Each row below holds a small network's activations on one record, seen along a few directions.
Here are examples, each followed by its value of one field, BUFUP.
The largest differences between rows may come from other fields.
(in the rows, 500 means zero)
Strong random noise was added to every row along 3 fixed directions; ignore it. To show where, here is one row again and again, with new noise each time:
[567 668 641 436 686 573 358 466 672 463 567 385 614 282 604 568 586 466
 405 597 465 485]
[623 446 422 403 564 646 674 272 491 335 603 556 462 740 309 619 489 218
 780 666 434 585]
[525 505 445 437 552 409 487 407 535 466 527 467 516 543 520 570 463 424
 529 510 518 534]
[403 399 306 519 350 294 516 508 338 461 519 717 418 673 567 474 350 490
 430 229 508 635]
[556 564 516 420 623 456 447 403 608 472 533 390 560 453 536 589 512 427
 515 583 514 499]

[561 524 543 467 575 498 444 496 550 472 556 484 547 396 518 491 559 425
 425 554 446 526] : duba
[507 456 416 399 595 266 495 400 566 553 434 306 495 547 516 566 465 435
 570 601 597 463] : veni
[556 630 678 566 514 921 469 605 429 349 640 765 518 411 481 407 629 449
 394 515 275 592] : nabu
[494 521 507 483 513 488 484 450 490 498 510 554 518 455 487 497 476 501
 495 462 506 539] : kan
[398 576 559 628 365 607 445 729 395 528 455 609 517 379 593 357 507 742
 315 272 497 455] : lofig
[437 432 486 534 390 490 488 610 351 428 537 744 432 548 554 409 485 489
 383 323 420 631] : duba
[479 417 381 420 533 112 385 367 597 597 468 315 518 556 541 557 435 401
 482 548 648 464] : sige
[338 348 288 581 317  81 471 593 360 620 336 500 434 598 637 467 337 727
 376 261 652 449] : berul
[510 471 456 501 471 489 476 510 470 486 528 644 461 515 510 484 526 403
 423 436 383 603] : duba
[527 478 432 417 566 350 522 412 597 587 418 319 533 566 447 597 510 472
 576 616 546 430] : zed
[475 484 465 516 484 402 399 508 513 474 561 536 484 476 547 462 482 439
 387 440 499 547] : sige
[611 479 554 485 522 746 590 481 499 397 570 605 480 571 409 496 574 443
 598 589 400 524] : kebod
[489 423 396 546 375 623 639 467 313 377 570 785 403 662 373 441 422 450
 582 351 423 637] : kan
[470 642 660 591 549 893 553 695 519 428 583 574 487 338 459 431 669 693
 474 521 442 436] : narev
[458 418 386 488 443 427 546 497 430 485 517 621 484 625 513 478 454 412
 484 433 494 583] : narev
[493 602 619 487 611 405 301 586 602 585 463 313 594 270 646 496 564 619
 318 532 556 453] : zas
[559 610 631 419 681 571 383 450 648 467 593 427 591 300 547 534 610 340
 415 645 428 505] : veni
[479 591 590 468 553 462 386 582 583 551 469 370 567 328 595 496 548 622
 357 520 502 429] : zed
[441 445 365 484 429  47 396 503 490 682 429 358 523 495 626 527 384 558
 352 397 631 485] : nabu
[407 392 350 539 340 283 481 549 347 542 480 648 460 614 558 446 418 504
 385 301 556 624] : zas
[500 520 495 500 518 512 468 487 503 412 601 617 503 461 541 497 476 405
 424 435 444 597] : gakim
[587 388 475 477 508 520 649 379 478 481 570 586 464 694 390 533 477 349
 615 551 435 524] : kebod
[586 550 576 437 594 427 440 454 611 496 502 400 517 409 542 533 535 440
 509 603 464 499] : vakir
[502 635 655 531 590 697 374 568 515 394 635 673 500 321 641 448 549 459
 277 397 334 587] : gakim
[457 460 473 510 436 565 548 485 490 502 493 494 505 554 470 474 511 503
 548 462 521 512] : dulob
[530 526 521 503 474 459 423 525 487 468 567 662 476 427 631 449 495 426
 382 408 371 617] : vakir
[439 503 533 615 431 532 460 606 391 448 543 653 487 471 608 447 483 571
 306 329 398 535] : berul
[433 467 502 604 308 791 626 674 296 425 540 825 414 638 450 387 434 613
 471 356 411 538] : gureg
[681 594 644 392 716 634 450 369 664 455 600 430 584 382 459 590 630 277
 589 750 383 493] : vakir
[541 501 542 486 529 681 504 449 526 382 612 622 476 531 466 507 576 308
 517 566 414 596] : sige
[630 542 634 455 583 699 544 457 626 434 568 462 538 440 454 541 598 415
 573 695 412 505] : kebod
[554 596 641 496 554 753 537 570 590 490 487 407 568 428 453 520 544 593
 532 670 495 393] : gureg
[631 494 595 479 596 826 629 347 536 350 599 531 533 536 310 607 606 280
 697 792 382 466] : berul
[418 414 400 581 356 392 566 609 374 565 386 506 441 598 497 432 400 661
 530 334 617 449] : lofig
[566 549 563 431 637 463 436 405 618 553 492 312 598 441 528 566 571 422
 512 697 550 487] : zas
[480 595 594 505 539 592 398 600 518 507 532 533 551 352 606 442 561 595
 331 466 412 476] : zed
[502 516 536 491 534 561 470 547 515 465 556 556 511 444 582 481 521 434
 409 497 448 566] : narev
[567 510 546 481 524 857 602 397 434 270 695 822 451 578 356 499 548 226
 574 548 312 655] : gakim
[543 478 494 567 467 764 666 505 450 473 481 576 452 609 316 489 519 447
 702 545 463 468] : lofig
[423 522 487 599 409 463 467 689 488 605 467 565 523 421 557 451 423 677
 323 349 513 452] : gureg
[473 510 582 522 520 672 479 555 512 467 507 485 504 451 503 454 541 557
 508 478 467 486] : dulob
[549 405 371 394 582 357 609 324 563 503 454 369 449 684 371 627 473 285
 712 664 540 515] : veni
[457 622 579 544 546 522 380 577 563 561 455 525 535 297 605 467 532 653
 347 390 485 503] : kan
[438 472 491 557 432 659 540 553 417 459 506 617 485 552 483 393 507 575
 500 385 453 517] : dulob
[422 508 526 588 396 525 407 666 353 506 571 785 467 442 597 398 475 532
 269 282 403 599] : nabu

Here are new rows. What is BUFUP for each?
[456 644 699 513 575 366 253 703 677 627 415 322 620 144 759 446 581 802
 186 446 571 389] : kebod
[501 482 540 561 374 746 550 610 383 383 591 812 438 541 484 398 530 521
 436 385 330 605] : kebod
[520 583 570 464 620 402 320 503 650 545 491 312 563 339 619 515 565 532
 372 565 558 438] : sige
[409 239 254 571 248 339 707 477 248 432 456 710 340 862 416 516 333 461
 632 338 536 593] : berul
[321 357 313 617 276 208 448 661 259 552 482 757 405 593 628 346 326 611
 265 129 522 643] : zas
[508 478 429 462 509 520 555 414 460 414 526 598 455 610 451 514 459 415
 563 500 479 560] : gakim
[376 285 295 538 300 378 667 491 312 486 421 595 382 818 392 434 357 545
 649 325 578 549] : dulob
[417 394 374 481 432 257 500 534 429 597 453 532 475 585 543 495 403 543
 447 381 568 488] : zed
[528 402 415 460 440 357 554 466 507 557 459 465 480 601 503 543 467 509
 546 504 566 503] : kebod
[384 383 389 612 289 386 530 598 261 457 530 785 372 666 554 374 379 508
 318 183 444 683] : zas
[420 582 578 566 445 442 403 702 555 633 469 446 590 295 672 465 440 723
 259 408 562 425] : gureg
[458 613 694 587 477 751 447 741 514 517 547 610 560 299 567 442 524 672
 310 432 455 445] : gureg
[478 527 469 461 577 166 279 445 661 615 516 305 575 367 686 528 483 446
 324 509 591 481] : sige
[524 584 588 472 546 407 325 572 560 524 502 477 531 318 658 487 537 549
 338 442 453 508] : vakir
[520 413 414 533 402 582 706 481 428 481 475 487 487 669 308 500 433 468
 756 539 564 442] : lofig
